A small network was trained on invented records. Each row is its activation on one of them, seen along a few directions.
After each row come some of the record's fields: GUD, RASIG, VIV, VEFE, VIL, MEM, REL, MINAR.
Not every record has every field; a missing one is written absent.
The largest differences between rows may come from other fields.
Strong random noise was added to every row along 15 fixed directions; ignore it. To show where, here is one row again and again, with new noise each time:
[-67 7 -292 -215 334 259 137 52 129 47 -190 -245 -202 -191 -306 419 464 -75 -151 -175 -70 170 193 115 -119 -509 215 3 -688 -44 -160 115 224 -234 -109]
[70 -437 -35 277 207 296 162 -8 259 -407 200 -441 -240 -166 -84 149 -24 -7 141 -262 -71 459 36 -64 86 227 127 -139 -4 68 -241 263 130 -73 -178]
[539 -385 11 75 -132 55 -183 -262 193 -178 -285 -286 -173 -226 201 -221 295 -142 -147 -120 162 1 -476 -78 253 167 -236 -15 268 123 220 -320 -348 -428 -333]
[238 80 -44 -47 317 -418 -224 254 -225 588 -372 503 451 483 395 -226 457 -74 53 -74 85 -547 -158 -355 288 -316 -268 -33 -184 -221 159 -165 1 451 174]
[-54 337 -166 -61 -782 -214 36 331 148 -563 365 218 -278 406 339 405 52 -257 38 -545 -13 -38 287 391 117 331 -141 177 145 -295 212 -133 581 -87 152]
[262 430 482 -120 -103 -144 -64 -316 -110 278 102 42 240 -259 -360 -331 -379 -304 321 86 -285 382 -5 168 78 -124 -163 269 400 -117 480 211 416 -86 324]
[-86 261 -168 -234 -221 -8 56 173 -328 -372 39 458 85 194 -51 -118 -170 207 -112 299 132 -507 165 -55 200 -138 -269 -80 -22 447 233 24 -235 -400 -74]
[149 328 -168 -186 169 -174 -332 -152 -41 844 -171 -24 233 67 55 230 61 -76 -279 47 166 -133 199 70 -523 41 -223 -8 -19 -333 138 -542 -209 -237 312]
[192 -331 10 -59 241 -9 -78 -85 128 247 -219 -408 -339 18 169 -15 295 -441 -237 268 -99 81 -5 -80 -108 397 309 -140 -4 -82 -491 -187 73 -331 91]
[379 451 159 -318 14 27 -281 -303 110 339 -335 -322 -64 -310 16 62 173 -171 -239 203 14 106 208 166 -392 -227 -89 73 -134 -159 138 -407 -117 -540 171]
[136 -23 196 20 -162 -249 -164 280 32 -431 174 166 -201 488 366 -218 221 -396 214 -17 -294 -222 29 -8 538 -48 -127 169 155 -94 18 270 354 127 45]
[-207 -379 -491 -208 305 123 178 -45 -537 706 -292 308 138 179 -280 -95 -27 -33 -368 129 102 -408 -213 -234 -106 329 99 -156 -103 57 -335 -252 -54 -473 202]
[61 -111 -187 22 -205 -248 -76 -261 72 16 87 -229 22 92 24 102 -323 -3 -258 413 383 15 84 74 -464 518 -174 -165 258 197 33 -210 -389 -507 -592]
[-60 170 116 -45 -177 -24 146 -343 156 28 305 -646 -48 -244 -503 309 -335 -255 59 137 -94 475 -3 459 -404 255 253 201 347 -180 22 162 499 -428 -502]
[226 350 194 -53 -104 -223 -280 143 116 211 325 118 67 207 206 -71 -156 -224 106 159 44 84 213 -198 16 313 -151 -168 361 -24 183 22 22 132 265]
[128 -81 219 147 131 -318 65 -94 20 278 -107 113 254 -173 -186 -320 -92 -107 251 161 -32 316 -238 -260 249 61 66 -206 234 146 264 258 142 494 -90]
[-43 790 -14 -460 -205 427 -25 305 -80 287 -236 247 -173 -205 28 162 174 163 -162 -275 -34 115 362 -346 -185 -104 301 -349 -438 -268 -145 -267 379 25 739]

[358 578 467 -536 -314 -119 -433 -232 259 192 160 -522 -365 -69 -46 -36 320 -737 -151 575 -201 114 -67 345 -186 -248 136 386 265 -199 131 -8 231 -545 -241] | <GUD:absent RASIG:absent VIV:absent VEFE:absent VIL:absent MEM:absent REL:absent MINAR:absent>
[140 -295 104 -84 203 262 -503 -314 -124 67 -426 -194 -142 75 188 -432 220 227 -243 207 -45 -310 -348 -358 6 -312 -173 65 -145 -186 -266 -215 -500 -313 -453] | <GUD:tis RASIG:refi VIV:kezip VEFE:paru VIL:absent MEM:absent REL:absent MINAR:absent>
[48 168 -384 -32 -41 324 -6 495 491 -258 811 -55 -9 -153 -276 605 220 144 76 -267 481 101 -19 -187 273 -173 -113 -330 61 509 486 334 -379 170 -441] | <GUD:desot RASIG:fepi VIV:tusuz VEFE:paru VIL:absent MEM:absent REL:absent MINAR:absent>
[-272 483 -25 35 98 -95 130 458 236 -315 182 -166 114 192 344 581 115 351 -33 180 227 -286 419 33 -164 90 287 -233 -206 35 -212 -86 21 308 -243] | <GUD:desot RASIG:refi VIV:kezip VEFE:paru VIL:gesa MEM:dupun REL:suvid MINAR:kel>
[-420 -44 -220 -34 -4 -94 -110 -122 -19 234 -211 11 -230 -40 -98 315 135 -140 -246 -151 -323 -96 67 446 -117 67 204 279 -80 -384 -78 -388 146 3 467] | <GUD:tis RASIG:refi VIV:kezip VEFE:paru VIL:absent MEM:absent REL:absent MINAR:absent>
[-129 -154 -89 24 53 -279 -67 -29 -356 366 -57 735 251 272 -184 -383 -97 -95 147 -179 -170 -121 -140 -27 296 -351 -385 216 -44 -97 339 220 91 316 309] | <GUD:desot RASIG:absent VIV:absent VEFE:absent VIL:absent MEM:absent REL:absent MINAR:absent>
[157 -423 -293 54 453 -28 235 82 101 193 -106 -66 226 244 411 24 -168 203 -210 477 838 9 284 -628 -570 524 62 -723 -557 498 -622 62 -646 -195 -652] | <GUD:desot RASIG:gebi VIV:kezip VEFE:paru VIL:gesa MEM:dupun REL:bigeg MINAR:kel>
[277 442 344 -231 110 517 -558 265 25 313 465 -48 -117 307 326 -327 -157 -149 84 -9 -159 -127 88 -540 76 204 -97 -31 300 -299 -293 131 -71 -53 641] | <GUD:absent RASIG:absent VIV:absent VEFE:absent VIL:absent MEM:pino REL:suvid MINAR:kel>
[443 -140 -83 -160 -199 56 -137 -238 -138 323 -157 227 179 293 251 -247 -119 -92 -50 -493 306 99 -25 -168 -335 28 -589 184 -298 -396 3 -104 17 -486 -117] | <GUD:desot RASIG:refi VIV:tusuz VEFE:torid VIL:gesa MEM:dupun REL:suvid MINAR:kel>
[208 557 143 -46 -102 -183 39 195 218 -61 -43 -29 310 -90 188 178 -9 266 76 154 426 -13 109 -137 -105 30 64 -263 -49 230 204 -73 -121 246 -285] | <GUD:absent RASIG:absent VIV:absent VEFE:absent VIL:gesa MEM:dupun REL:bigeg MINAR:kel>
[57 571 -26 -308 -726 36 544 176 84 -374 167 441 24 -454 -276 127 -171 78 113 -175 424 594 81 -93 75 130 152 -311 -145 521 479 192 338 60 -27] | <GUD:absent RASIG:absent VIV:absent VEFE:absent VIL:absent MEM:absent REL:absent MINAR:absent>
[-17 -415 5 5 63 -132 -162 -33 -203 -30 -307 198 -201 398 296 -444 145 -195 -15 57 -211 -357 -185 -162 280 34 -113 74 -60 -105 -309 65 0 -49 3] | <GUD:tis RASIG:absent VIV:absent VEFE:absent VIL:gesa MEM:dupun REL:suvid MINAR:kel>
[417 -317 -81 224 632 429 222 68 74 -104 640 -144 280 -88 -138 173 -318 -42 307 -409 206 257 139 -3 224 333 -317 123 155 371 69 258 -166 -432 486] | <GUD:absent RASIG:absent VIV:absent VEFE:absent VIL:absent MEM:absent REL:absent MINAR:absent>
[125 -383 -263 167 113 62 -325 -327 278 279 -50 -376 -39 -12 117 161 51 148 -254 -122 295 62 -214 -104 -349 116 -283 -8 112 -158 57 -283 -641 -158 -566] | <GUD:desot RASIG:refi VIV:tusuz VEFE:paru VIL:gesa MEM:sis REL:suvid MINAR:lak>
[-55 73 72 -179 47 -340 267 259 -238 252 146 654 210 268 -47 -349 -243 -201 100 572 172 141 202 -445 80 224 112 -348 -103 512 -84 412 57 302 235] | <GUD:absent RASIG:absent VIV:absent VEFE:absent VIL:absent MEM:absent REL:absent MINAR:absent>
[56 212 134 -194 -265 -419 109 52 -382 -168 -176 491 95 372 286 -314 -109 -141 -58 406 -37 -495 318 169 70 53 -223 114 7 168 28 -125 19 -343 296] | <GUD:desot RASIG:refi VIV:tusuz VEFE:torid VIL:gesa MEM:dupun REL:suvid MINAR:kel>
[155 306 187 -128 330 229 -402 336 316 -393 110 -447 -359 -147 19 247 736 -84 -121 351 -334 -337 9 -1 448 -696 149 -21 -1 236 53 65 -288 88 -132] | <GUD:desot RASIG:refi VIV:kezip VEFE:torid VIL:boge MEM:sis REL:suvid MINAR:lak>
[-399 167 -357 -419 -288 303 -185 -67 -354 348 -33 271 -307 84 -270 10 -129 19 -462 93 -75 -367 -29 60 -220 178 75 39 34 -131 -122 -338 -96 -559 356] | <GUD:tis RASIG:absent VIV:absent VEFE:absent VIL:absent MEM:absent REL:absent MINAR:absent>
[-170 75 -188 23 36 -49 20 -89 -232 582 -107 239 428 245 -41 -77 -246 192 143 -349 185 -89 -299 -201 -191 230 -56 -57 77 -465 -31 -11 352 265 -260] | <GUD:tis RASIG:absent VIV:absent VEFE:absent VIL:gesa MEM:dupun REL:suvid MINAR:lak>
[93 42 38 17 88 83 308 16 -238 -200 -271 132 371 -265 -249 -109 175 402 192 -223 44 -93 -380 -104 389 -427 -2 20 -131 170 285 59 72 93 -245] | <GUD:tis RASIG:refi VIV:tusuz VEFE:torid VIL:absent MEM:absent REL:absent MINAR:absent>
[455 -177 312 130 308 -72 222 -84 -57 7 -69 195 335 109 180 -503 -245 -110 438 -32 204 406 44 -467 168 132 -109 -137 -247 196 -133 497 280 140 -124] | <GUD:absent RASIG:absent VIV:absent VEFE:absent VIL:gesa MEM:dupun REL:bigeg MINAR:lak>
[42 -210 -191 45 -322 -105 746 17 0 -575 197 267 -5 -139 -284 202 -217 -152 170 -363 287 637 229 130 72 254 -23 -68 -306 441 168 416 446 -236 -130] | <GUD:desot RASIG:refi VIV:tusuz VEFE:torid VIL:absent MEM:absent REL:absent MINAR:absent>
[211 114 82 27 174 -116 -331 211 -4 -216 231 246 214 538 550 -168 -22 172 126 123 183 -439 319 -203 35 -177 -469 59 -116 18 34 48 -456 19 -14] | <GUD:tis RASIG:refi VIV:tusuz VEFE:paru VIL:absent MEM:absent REL:absent MINAR:absent>
[128 -439 -5 77 188 -190 130 41 184 -32 201 -39 -14 164 6 -117 -22 -396 113 244 146 335 87 -122 -3 63 15 -102 -176 240 -141 534 -25 70 -349] | <GUD:desot RASIG:absent VIV:tusuz VEFE:torid VIL:absent MEM:absent REL:absent MINAR:absent>
[145 875 431 -192 651 -6 -68 292 -33 436 208 -285 658 32 3 91 -28 205 322 634 88 -319 362 -195 -314 -597 182 -71 -120 11 -111 277 -40 226 -57] | <GUD:desot RASIG:fepi VIV:tusuz VEFE:paru VIL:absent MEM:absent REL:absent MINAR:absent>
[-158 148 -21 -96 -532 433 -113 -37 74 -321 95 -240 -513 47 162 145 -163 19 -154 -420 -167 135 135 177 -265 376 150 96 53 -474 -375 -235 304 -376 222] | <GUD:tis RASIG:absent VIV:absent VEFE:absent VIL:gesa MEM:sis REL:bigeg MINAR:kel>
[-82 -299 63 230 -188 -173 233 -257 -1 -148 -84 249 28 -160 -1 -321 -525 105 132 9 113 569 119 -81 -125 438 20 -145 -99 189 28 213 60 224 46] | <GUD:nuvod RASIG:absent VIV:absent VEFE:absent VIL:absent MEM:absent REL:absent MINAR:absent>
[1 28 26 45 -477 -151 -212 -80 224 -241 -162 253 -206 -166 -122 -310 306 -195 210 -366 -235 46 -310 186 389 -705 -323 212 75 -120 649 276 -8 397 -289] | <GUD:desot RASIG:fepi VIV:tusuz VEFE:paru VIL:gesa MEM:dupun REL:suvid MINAR:lak>
[-261 -48 -53 179 158 284 -153 100 207 103 265 -528 -10 177 158 189 -219 375 4 -34 137 -52 -68 -321 -487 367 238 -215 108 -362 -534 76 -90 134 -614] | <GUD:desot RASIG:refi VIV:tusuz VEFE:paru VIL:gesa MEM:dupun REL:suvid MINAR:kel>
[13 -326 -334 -67 -52 709 -12 172 119 -146 458 361 -413 -74 -210 35 -36 -1 -2 -751 28 651 155 -371 133 -9 -265 -144 -358 118 10 343 -76 -84 526] | <GUD:absent RASIG:absent VIV:absent VEFE:absent VIL:absent MEM:absent REL:absent MINAR:absent>
[-37 25 35 -30 103 135 -323 -69 -96 400 -256 -127 179 70 156 -436 -112 397 -43 260 239 -179 -341 -646 -289 -9 71 -345 -42 -127 -262 75 -334 297 -796] | <GUD:nuvod RASIG:absent VIV:absent VEFE:absent VIL:gesa MEM:dupun REL:suvid MINAR:lak>
[21 120 77 32 176 152 240 18 83 144 -72 -65 329 -409 -352 57 85 310 171 -229 120 406 -241 -221 51 -317 195 -63 -214 111 265 178 113 386 -192] | <GUD:desot RASIG:refi VIV:tusuz VEFE:torid VIL:absent MEM:absent REL:absent MINAR:absent>
[-152 -308 -119 222 -226 147 -74 -125 149 -5 -254 276 -202 -334 -57 -359 -99 196 97 -494 -58 333 -385 -396 228 198 31 -297 103 -97 121 50 -65 472 -20] | <GUD:desot RASIG:refi VIV:tusuz VEFE:paru VIL:gesa MEM:dupun REL:bigeg MINAR:lak>
[-142 123 -41 35 -106 -287 -366 -196 124 -36 34 -256 -64 117 65 99 -66 122 -194 452 97 -222 82 223 -367 -144 -171 29 143 -57 106 -132 -437 -115 -614] | <GUD:desot RASIG:absent VIV:absent VEFE:absent VIL:absent MEM:absent REL:absent MINAR:absent>

Here are new rows. What are their fields?
[244 303 -57 -223 -632 -369 -368 85 189 191 54 151 -172 485 591 9 143 -338 -212 -37 378 -123 -5 -92 -271 419 -190 7 84 -324 64 -324 14 -141 -226] | <GUD:desot RASIG:absent VIV:absent VEFE:absent VIL:absent MEM:absent REL:absent MINAR:absent>
[-123 -134 -92 133 -294 -126 218 241 544 -681 -76 -198 -570 -38 448 316 232 -5 -128 4 217 453 431 -38 -108 439 366 -477 -394 200 -349 41 90 302 -215] | <GUD:desot RASIG:absent VIV:absent VEFE:absent VIL:gesa MEM:dupun REL:suvid MINAR:kel>
[57 -141 -288 -48 -97 -95 255 255 -22 150 368 275 279 474 57 158 20 -211 134 -336 378 158 152 -104 -211 56 -171 38 -334 -35 -73 366 274 -28 -272] | <GUD:desot RASIG:fepi VIV:tusuz VEFE:torid VIL:absent MEM:absent REL:absent MINAR:absent>
[71 -141 153 223 154 -166 161 -32 22 -274 -329 -95 230 45 193 54 253 138 133 -179 -12 106 33 141 -32 -505 -45 175 -462 -155 -20 54 134 277 -340] | <GUD:desot RASIG:refi VIV:kezip VEFE:torid VIL:absent MEM:absent REL:absent MINAR:absent>
[-20 -201 -113 104 -142 -44 257 120 -26 -323 -271 499 -236 -219 120 -250 42 -14 49 -245 -45 189 116 -109 418 101 17 -278 -187 332 109 15 77 243 485] | <GUD:desot RASIG:absent VIV:absent VEFE:absent VIL:gesa MEM:dupun REL:bigeg MINAR:lak>
[394 9 -7 194 403 67 241 -14 -28 13 -129 -202 596 2 191 223 122 266 301 -592 315 -80 -143 93 -26 -175 -198 237 -228 -234 45 -114 166 -45 -173] | <GUD:tis RASIG:absent VIV:absent VEFE:absent VIL:absent MEM:absent REL:absent MINAR:absent>
[-147 755 -9 -79 -310 -446 160 -64 63 157 -69 -8 364 -409 -231 406 -155 276 -119 327 314 -94 88 433 -304 -11 135 -99 256 195 600 -393 -64 134 -164] | <GUD:desot RASIG:absent VIV:absent VEFE:absent VIL:absent MEM:absent REL:absent MINAR:absent>
[-138 199 -129 -223 309 -264 25 20 -167 802 -99 443 206 251 -254 28 124 -382 101 -24 -143 119 438 56 -280 -542 -122 132 -488 -241 32 292 357 235 441] | <GUD:desot RASIG:fepi VIV:tusuz VEFE:paru VIL:gesa MEM:dupun REL:suvid MINAR:lak>
[-140 -550 38 393 661 -512 231 -223 -84 23 -37 -256 195 84 -170 84 34 -390 227 158 -437 -107 35 728 191 -181 4 535 94 -58 -55 195 296 35 122] | <GUD:desot RASIG:absent VIV:absent VEFE:absent VIL:absent MEM:absent REL:absent MINAR:absent>
[63 -209 -186 -176 -256 -505 396 9 -88 -66 187 366 271 516 25 -27 -86 -406 80 29 403 15 -94 77 134 328 -96 184 -189 224 51 386 448 -164 -692] | <GUD:tis RASIG:refi VIV:kezip VEFE:paru VIL:gesa MEM:sis REL:suvid MINAR:kel>
[477 70 301 223 461 342 113 -143 81 -147 379 -122 415 -125 2 -87 -493 235 481 -378 221 629 424 -176 -182 -173 -446 80 -279 58 90 447 -13 -118 156] | <GUD:desot RASIG:absent VIV:absent VEFE:absent VIL:absent MEM:absent REL:absent MINAR:absent>
[180 -30 86 -322 5 178 -25 -47 29 -99 -624 -10 -395 -285 69 -123 682 -333 -250 -24 -291 -158 -167 220 331 -492 257 262 -441 -18 -31 -270 100 -266 427] | <GUD:tis RASIG:absent VIV:kezip VEFE:paru VIL:absent MEM:absent REL:absent MINAR:absent>
[469 367 620 -161 -419 -70 -348 -255 206 -150 -425 68 -193 -180 436 -714 -21 -42 192 94 51 588 73 -525 -107 -311 -123 -190 -341 -189 9 256 122 229 -286] | <GUD:desot RASIG:absent VIV:absent VEFE:absent VIL:absent MEM:absent REL:absent MINAR:absent>
[-180 -169 -344 48 33 33 520 157 36 -302 13 -109 279 -118 -87 406 51 404 -96 -114 394 -200 -274 115 74 350 407 -25 -124 318 -45 -110 139 -50 -541] | <GUD:nuvod RASIG:refi VIV:tusuz VEFE:paru VIL:absent MEM:absent REL:absent MINAR:absent>
[-196 393 -297 -213 -220 34 101 -27 -191 85 74 -67 53 87 -156 526 23 21 -196 -292 7 -468 115 674 -275 -82 -128 339 67 -310 134 -422 222 -604 90] | <GUD:desot RASIG:absent VIV:absent VEFE:absent VIL:gesa MEM:dupun REL:suvid MINAR:kel>
[178 -408 -35 -100 31 25 -220 123 280 6 -303 6 -577 18 292 -228 659 -458 -176 -52 -112 94 -265 -304 428 59 261 -109 -257 31 -229 37 28 158 131] | <GUD:absent RASIG:absent VIV:absent VEFE:absent VIL:absent MEM:absent REL:absent MINAR:absent>
[279 -286 72 194 265 24 71 -234 73 -53 90 -72 63 44 83 -62 -221 -142 215 -292 48 424 334 95 -179 -35 -386 152 -296 -52 -77 248 53 -280 82] | <GUD:desot RASIG:absent VIV:absent VEFE:absent VIL:gesa MEM:dupun REL:bigeg MINAR:kel>
